Each row has a name. After each piece below comes the name of the row it's from, unless a question asks for something else. Each question is about the rows just above it.

<43>: [132, -458, -467, -218, 390, 58, -459, 230, -237]
<80>: [132, -718, -467, -218, 390, 58, -883, -128, 236]
<101>: [132, -718, -467, -218, 390, 58, -459, 230, 238]
<15>: [486, -416, 242, 55, -193, -118, -46, -95, -21]
<109>: [29, 618, 95, -319, 692, -114, -54, 910, -416]
find: [132, -458, -467, -218, 390, 58, -459, 230, -237]	<43>
Which entry of <43> is missing from [230, 132, -467, -218, -458, 390, 58, -237]?	[-459]
Which entry of <43> is missing from [-218, 230, -467, -459, 58, 390, 132, -458]?	[-237]

<16>: [-583, -456, 106, 145, -654, 257, 420, -574, -125, 14, -573, -582, 481, 258, 163, -93]
<87>: [92, -423, 116, 121, -745, 146, 425, -901, -192, -43, -455, -565, 366, 222, 94, -22]
<10>: [-74, -36, 416, 199, 145, -654, 336, 500, -330, -14, -227, -60, -3, -251, 67, -263]
Shuffled <16> with one entry gone: [258, -583, -93, 163, 257, -456, 14, 420, -574, 481, -573, -654, 106, -582, -125], missing	[145]
Which row holds [-14, -330, 500, 336, -654, 145, 199, 416] read backwards?	<10>
Which row holds [-574, 420, 257, -654, 145] read backwards?	<16>
Which row holds [257, -654, 145] read backwards?	<16>
Shuffled <16> with one entry gone: [-456, 481, -654, -574, -573, 257, -583, -93, 106, 258, 145, 14, -125, 420, 163], missing	[-582]
Which entry of <16> is missing from [106, 14, 420, -583, -582, -574, -456, -93, 145, 163, 258, 257, -125, 481, -654]?	[-573]
Shuffled <16> with one entry gone: [-654, -582, 106, -456, -573, 163, -583, 257, -125, -574, 420, 14, 481, -93, 145], missing	[258]

<144>: [61, 651, -407, -151, 104, -131, 92, -183, -452, 256, 308, -8, -323, 421, -120, 6, 197, 249, 27, 2, -508, -34, 50, 251, -89, -173, 126, -67, -270, -360, 350, -79, 30, 35, 41, -6]
<113>: [-21, -46, 404, 48, -91, -422, 365, -162, 372, -248, 43, 171, -395, 211, -119, 22, 258, 533, 112, 18, -355, -407, -7, 282, 340, -475, 255, -412, 33, -311, 113, 240, 72, -62, 22, -297]
<107>: [396, -120, -307, -113, -141, -65, -32, 38, -291, 117, -43, 197, 145, 116, 32, -33, -122, -360, -94, -21, -46, 404, 48, -91, -422, 365, -162, 372, -247, 43, 171, -317, -55, 109, 12, 311]
<11>: [126, -67, -272, 63, 109, 27, 30, -38, 146, -53, 58, -118, -135, -36, -35, 12, 91, 257, 68, 7, -22, -263, -24, 82, 274, -252, 119, -250, 138, -57, -68, 194, 36, -53, -5, -196]
<115>: [145, -298, 34, 9, -93, 14, -46, 91, 54, -56, -140, 94, 182, -111, 57, -17, -129, -247, -48, -12, 181, 187, 1, -137, -139, 222, -120, 183, 3, 162, -58, -105, -33, 42, -15, 139]
Which row holds [-33, -105, -58, 162, 3, 183] read backwards?	<115>
Which row holds [2, 27, 249, 197, 6, -120, 421, -323, -8, 308, 256] read backwards?	<144>
Which row holds this, read backwards? [-395, 171, 43]	<113>
Which row holds [-270, -67, 126] read backwards?	<144>
Which row holds [117, -291, 38, -32, -65, -141, -113, -307, -120, 396] read backwards?	<107>
Which row holds [171, 43, -247, 372, -162, 365, -422, -91, 48, 404, -46, -21] read backwards?	<107>

<86>: [261, 10, -337, -497, -437, 730, -119, 15, -181, -39, -64, 119, -180]
<132>: [-291, -774, 303, -105, 190, 415, 170, -177, 208, 689, 516, -533, -5]
<42>: [154, 133, -75, 441, -537, -907, 155, 296, 332, -507, 597, 89, -116]
<8>: [-291, -774, 303, -105, 190, 415, -92, -41, 130, -196, 559, 86, 63]
Which entry of <86> is missing from [119, -181, -437, 261, 15, -64, 730, -39, -497, -119, 10, -337]?	[-180]
Shuffled <86> with one entry gone: [15, -119, -497, -181, 119, -64, 261, -180, -437, -337, 730, -39], missing	[10]
<42> without one entry, shuffled: [-75, 296, -507, 133, 597, -116, 155, 89, -907, -537, 441, 332]. Gone:	[154]

<81>: [53, -233, -212, -145, -309, 417, -365, -123, 42, 186, 19, -191, 228, 23, -156, -418, 228, -48, 59, 280, -30, -160, 548, 230, -260, -685, 338, -162, 341, 281, -136, -158, -392, 61, -56, -206, -152, -55, 709, 11, 420, 142, -307, -15, -141, -435, 83]
<71>: [-290, 66, 106, -125, -130, 338, -118, -636, -90, -378, 19, 117, -10, 9, 158, 130, 76, 131, 82, -140, 289, -260, 27, -139, -637, 141, -251, -336, 157, 66, -101, -399, -366, 123, -399, 305, -313, -147, 524, -48, 260, -56, -177, 132, 15, -296, -54]
<89>: [-637, 143, -251, -336, 157, 66, -118, -261, -90, -378, 19, 117, -10, 9, 158, -80, 76, 131, 82, -140, 289, -260, 27, 94, 509, 58, -49, 230, -284, -68, -256, 371, 10, 93, -68, -308, 259, -161, 191, 204, -390, 69, 466, -299, -28, -133, 381]
<90>: [-290, 66, 106, -125, -130, 338, -118, -123, -90, -378, 19, 117, -10, 9, 158, -80, 76, 131, 82, -140, 289, -260, 27, -101, 66, -139, 141, -251, -336, 157, -399, -637, -366, 123, -399, 305, -313, -147, 524, -48, 113, -56, -177, 132, 15, -296, -54]
Which entry of <71> is missing from [27, -10, -125, -56, 289, 66, 338, 132, 19, 524, 305, 130, -366, -251, 66, -140, 123, 131, 15, -313, 82, -260, -118, -378, 117, 76, -177, -147, 260, 9, 158, -101, -399, 106, -399, -139, 157, -90, -48, 141, -54, -336, -636, -296, -130, -290]?	[-637]
[66, 157, -336, -251, 141, -637] is which row, read backwards?	<71>
[186, 42] is which row, read backwards?	<81>
Which entry of <71> is missing from [158, 305, -336, -140, -54, -125, -636, -378, -290, 106, -399, 117, 524, 260, -56, 15, -399, 66, -313, 338, -177, 82, 157, -139, -296, 123, -130, -366, -10, -101, 66, -637, 27, 76, -147, 141, 19, -251, 130, -118, -90, -48, 9, 289, 132, -260]?	[131]
Which row holds this, read backwards? [123, -366, -399, -101, 66, 157, -336, -251, 141, -637, -139]	<71>
The row with [-290, 66, 106, -125, -130, 338, -118, -636, -90, -378, 19, 117, -10, 9, 158, 130, 76, 131, 82, -140, 289, -260, 27, -139, -637, 141, -251, -336, 157, 66, -101, -399, -366, 123, -399, 305, -313, -147, 524, -48, 260, -56, -177, 132, 15, -296, -54] is	<71>
Which entry of <89> is missing from [-161, -251, 289, -140, 66, -390, 204, 93, 157, -49, 69, 27, 230, 94, 58, -336, 191, 143, -28, -378, 466, 158, -637, -118, 509, 117, -68, -256, -68, 76, -133, -10, 381, -308, 131, 82, 19, -299, 259, -261, -284, -90, -80, 371, -260, 10]?	[9]

<35>: [101, -95, -233, -131, -158, -326, 65, -30, -238, 88, -137, -87]
<139>: [285, -158, -95, -131, -233, -533, 167, 226, 185, -294, 90, 84]
<64>: [128, -648, -14, 207, 161, -407, 303, 456, -226, -208, 3, 763]
<129>: [181, -221, 168, 196, -95, -678, -215, 219, -222, -70, 2, 164]
Which row holds this, read backwards? [-233, -131, -95, -158]	<139>
<129> without one entry, shuffled: [196, 168, -95, -222, -215, 2, 219, -678, -70, 181, 164]. Gone:	[-221]

<4>: [489, 18, 914, 500, 499]
<120>: [18, 914, -227, 914, 500]
<49>: [19, 18, 914, 500, -227]
Which row holds this, read backwards? [18, 19]	<49>
<49> without one entry, shuffled: [19, 500, 914, -227]. Gone:	[18]
Which row holds this, read backwards? [-227, 500, 914, 18]	<49>
<49> without one entry, shuffled: [18, 500, 19, -227]. Gone:	[914]
Shuffled <4> with one entry gone: [499, 18, 914, 489], missing	[500]
Which row holds this, read backwards? [-227, 500, 914]	<49>
Which row holds this, read backwards? [-227, 500]	<49>

<151>: [153, 98, 354, 208, 347, -233, 262, 274, 39, 163, -229, 345, -276, -542, -27, 72, 433, -159, 290, 412, -547, 354, -382]
<200>: [254, -174, -10, -257, 198, 385, 166, -258, -220, -77, -431, -145, 343, 306, 338, 293, 3, 407, -202, -183, 767, -249, 658]
<149>: [215, 276, 1, -410, 149, -250, 76, -169, 221, 241, 416, -115, -173, 90, -251, -169, 24, -266, -482, -366, 13, -355, 73]
<159>: [-137, 8, -266, -58, -386, 289, -264, -95, 90, -49, 265, -229, 276, 613, 174, 418, -333, 282, 1, 81, 503, 89, 388]
<185>: [189, -58, -219, -329, 147, -577, -69, -312, -316, -31, -246, -308, -579, -673, -300, -203, -87, -512, -176, -8, -724, -43, -460]
<128>: [-324, -315, -239, 142, -329, 71, -312, -31, -246, -316, -69, -130, 72, 90, 9, 164, -233, 95, 232, 203, 0, 186, -58]
<59>: [161, 57, 180, 20, 217, -98, 233, 38, 10, 113, -125, 133, -95, -260, -31, -275, 159, -75, 13, -127, -216, -145, -197]
<21>: [-238, -872, -402, -280, 33, 200, -81, -361, -838, -806, -22, -517, 145, 275, 174, 181, -225, 206, -191, -142, 402, -118, 356]
<198>: [-382, -640, -479, 78, -411, 232, -416, -201, -483, -640, -371, -360, 240, 226, 90, 169, -469, 183, 157, 55, 400, 54, 245]
<146>: [-144, 163, 153, 370, -189, -26, -106, 261, 177, 125, 125, 313, 21, 186, -148, -278, 59, -72, 190, -32, -7, 41, -111]
<112>: [-248, -490, -644, -305, -579, 235, -416, -485, -247, -486, 115, -662, 191, 355, 129, 335, -617, 272, -169, 29, 443, 23, 246]
Which row holds [-69, -316, -246, -31, -312] read backwards?	<128>
Shuffled <159> with one entry gone: [89, -229, -95, 282, 265, 1, -386, -266, -137, -58, 8, 276, 418, 90, 613, -333, 503, 289, 174, -49, -264, 81], missing	[388]
<200> without one entry, shuffled: [198, 407, -431, 338, 306, -174, 767, 166, -220, 3, 658, -249, 385, -183, -258, -77, 343, -202, -10, 293, -145, 254]. Gone:	[-257]
Which row holds this, read backwards? [-58, 186]	<128>
Which row holds this, read backwards? [355, 191, -662]	<112>
[-203, -300, -673, -579, -308, -246, -31, -316, -312, -69, -577, 147] is which row, read backwards?	<185>

<91>: [-94, -533, 46, -575, -550, -546, -412, -275, 73, -100, -307, 19, 29]
<58>: [-506, -302, 57, -682, -509, -73, -733, -17, -120, 161, 55, -642, 70]
<9>: [312, 97, 439, 629, 402, -315, 122, 107, -581, 202, -109, -100, -675]
<66>: [46, -550, 73, -412, -275, -575, -546, -533, -94, -31, -274, -99, -70]
<36>: [57, -533, -575, -550, -546, -275, -412, 73, 46, 709, 283, 516, -604]
Which row holds this, read backwards? [73, -275, -412, -546, -550, -575, 46, -533]	<91>
Which row holds [73, -275, -412, -546, -550, -575, 46, -533, -94] read backwards?	<91>

<40>: [-226, -749, -518, 181]
<30>: [263, -165, -387, 568]
<133>: [-23, -243, -244, 131]
<47>: [1, -606, -129, 494]
<44>: [-88, -106, -65, -64]
<72>: [-856, -139, -62, 441]
<20>: [322, -156, 58, 294]
<186>: [-88, -106, -385, 412]
<69>: [-23, -243, -462, -10]
Which entry of <44> is missing from [-106, -65, -88]?	[-64]
Which entry of <133> is missing from [-244, -23, 131]?	[-243]
<44> without one entry, shuffled: [-65, -64, -106]. Gone:	[-88]

